A small network was trained on invented records. Each row is its activation on one of them, seen along a few directions.
Here are examples, each followed by its value of one field, V.
Records without V are marked none.
Other fields move the rows too, some of them a lot.
Strong random noise was added to every row along 12 fixed directions; ignore it. To show where, here is one row again and again, with new noise each time:
[-215  594  201   12 -439 -169  252   92  -10  162  156 -199  -24  276
   78 -473  168   13 -245 -243 -539 -386 -119  267 -136  -41  471  434
 -160  -42]
[ 534  149 -188 -108 -110  214 -245  -47 -119  -57 -395 -294 -393  257
  305 -246  -45 -220   -4 -219   46 -105 -522 -259  -71 -168   35   98
 -313   32]
[ -82   52   56   74  165 -182  290  183   55   64  241   81 -458   24
 -288   -4  -20 -333 -108  174 -102 -301   16  239 -363  148  -68  205
   11  143]
[ 230   -3 -126   35  -70  -31  161  244 -226  103 -124  -97 -371  250
 -127 -188    9 -451  -71   70   95 -251  -96  129 -224    1    7  140
  -53  134]
[ -87   33  256   95 -268 -102  122 -238 -278 -241 -434 -143  221  243
  -16 -253  -24  228  -68   35 -711   19 -320   47   14 -258  -92 -131
  160  -43]
[ -44  465   79 -176 -179  -44 -316 -439  412 -332   58  212   77 -255
   48  120   92   90  -42 -365 -411 -211 -284   45 -266   94 -320  268
  -37   -3]
[-224  192  185   43   42  -91  152  150  149  -32  207 -105  -17   -1
   62   53  112  152   31   59   14 -219   81  -86 -108  234   -8  169
  -58  -46]
[-312  -37  -51 -113  -71 -167  -59 -137 -362 -246 -104  325  303 -225
  -68 -219   99  -52   64   45 -207   79  -63  243  228 -108   35  -72
  222  126]
[  71  146  361  115  140  -64  338  145 -459  -85 -341 -121   14   54
  -86 -305   82   76  104  207  118  199  -57    4   36   86 -356 -123
  175   68]
[  90 -284 -135  100 -186 -220 -230  133 -292 -263   80    0   28  121
 -146  -13  426 -232   90  147 -201 -287   67  -77  412  253   41  -99
  -36  241]
[  62 -382  -71  -44  202  -36  209 -126 -183   12 -565  419  241  -33
 -202  -13 -275 -381  -12  300  -64    3  -52 -197 -292   59 -569   -9
  377 -193]
[-155  598  229   60 -262  -29  220  233 -232  228  229 -189  271   72
  -64 -278  282  197  -34 -208  272  126  403  444  179   53  288   60
   -8   39]
[ -86   47   48  -25   90 -127   10    1 -380 -305 -116  165    0 -109
 -159 -133  148 -119   94  164  -51   15 -115  154  124   70 -223  -85
  123  207]
[-169  612  188  -75  471  145  -51 -207  -28  -49  212   40   53  -20
   47  -49  -15  299  -92   48 -220  216  -58 -115  356  131  183  -44
 -326 -195]

[ -16 -418  106  137  -40   17  159  166   43  -18 -126 -356 -219  -34
  139  164 -156  257  200   55  338  207    6    9 -197 -305  -53 -248
  195  118] | v1
[ 517  -91  280  298   43 -234 -171  -66 -159    7  233 -204  -71  -17
 -270 -239  469  113   95 -127 -104  307  315  128  561  188  -67 -399
    6  321] | v1
[ -45 -255  -96  114  344   53  -28   80 -201  -72  143 -133 -348  192
  -93  151  -87  -13  -36  349 -188   50  -73  -88  314  -74  298 -287
 -211   66] | v2
[-183 -483  -13   35 -168  -82  122  178  243   25  -98 -121   58   17
  298  110  -81   96   92  112    3 -283  -37 -384 -219   -1   46  143
  123 -137] | v2
[ -72   66 -225 -115  456  240  -98   72  105  248  202   52  272  -49
  182  148 -108  108   73   48  646  168  385 -237  222  164  226  -74
 -209 -279] | v4
[ -54  -88 -280 -121 -227  -56  -67  -21  175  167  136  330   17 -165
 -154  103  -44 -395  -99 -169   60 -166  152  265 -248  -34   57  224
  127   39] | v3
[-177   -5  276   40  148  -83    7  133   53 -246  156 -274 -261 -144
  362  -93  135  422  189   93  -20  -13 -281 -310  176   83  107    5
 -153  116] | v5
[ 306 -147  -94  -32   54  105 -117 -139 -108   74 -350 -119  -90  133
  230 -232 -137  -79   -5  -69 -110   87 -280 -318   78 -162   86  -60
 -106 -110] | v4
[-120 -111   72   35  161 -102   56  214  -29  -16  237  -23  -58 -229
   43  -14  140  111  190   71  419   87  196   37  110  143    8  -61
   56  159] | v7
[-213 -454 -410 -154  -47  -46 -269 -112  225  150  228  388  260 -285
   75  156  -69 -185   -3  -84   40  -51  243  -42  136  -59  355   48
   83  -83] | v3
[ -45 -233  130  -44 -230 -185 -115 -104   88   26  -24  200   82 -511
  212 -185  133   55  124 -247  -71  154  -52 -107  115  -21   18  100
  254   96] | none
[ 139 -277  302  270 -157  -26   66 -154  195 -372 -182 -540 -509  298
  -24  242 -176  408  -10   91 -613  -36 -503    0 -337 -365 -260 -275
    9  178] | v6
[ 363 -155 -157 -128   -7  149 -174  -52  140  275 -113   65  -46 -362
  212 -111 -123  -72  131 -365  699  357   84   35 -125 -172  -73  -18
  111   57] | v6
[-314  238 -235 -288  109  119  -86 -120 -148 -152  -36  232  -48 -142
  179 -170 -210  -46  -44  -25   -8   24 -364  209  -26 -291  272  119
 -110   25] | v5
[  57 -194 -167 -221  243   63  -48 -121 -164   55 -225  360 -377 -500
   99 -171 -295 -317   81  -49  231  413 -331   71  -59 -351   -5  -13
  166  149] | none
[-331 -101 -178 -266  365   67 -141 -197  -75 -200  -90  468  127 -425
  127   68 -209  -36   99  141   93  172 -191 -135   93  -53  -57   -9
   87  -70] | v7

Here are new rows. What is V for each?
[-312 -423 -351   64 -341 -200   93  182  136  277  403  224  144  168
 -302  173    7 -358 -219  106 -278 -399  408  324  -53  -23  474  142
   92   -4] | v6
[-364  -52 -124 -188 -306 -109 -402  -89  137 -551   73  293  183 -476
  155  378  263   49  219  -97    1 -250 -161  -84   22  175 -234  154
  132  180] | none
[ 196 -355 -244  109 -236  160   32  123 -202  212 -136 -241 -293  308
 -124   99 -224 -180 -114   27   44  136  -14  247  -30 -450  313 -236
   -5  101] | v5
[  76   46   12   31 -194   73  -11  -21  118 -136 -172 -225  -74  236
   57  173  -55   59  -15  -23 -145 -179 -199 -112 -233  -66 -155   40
  -61  -53] | v4
[-327  446 -187 -134   69  119    8   86  223   97  426  196  139   33
 -124  273  -29  -66 -158    4  182 -243  261  239 -136  196  172  249
 -196 -132] | v6
[ -70 -438   40  -70  254 -186   88 -122  429  314  149  274 -242 -489
  257 -232 -251  -57    8 -102  -73   64 -101 -225 -232  -65  145  215
  147  -61] | v5
[ 140  -64 -173    1   81   64  -64  109    0   89  105   35  -33  -21
 -130  157   26 -174   54   -1  429   50  252  118  -11   72  -67  -83
    3   73] | v4
[-290  198  365  -39   99 -177   90   37 -256 -219   40  -86   71 -339
  297 -449  216  438  245  -39   41  313 -167   15  366  -70  127  -72
   78  174] | v1
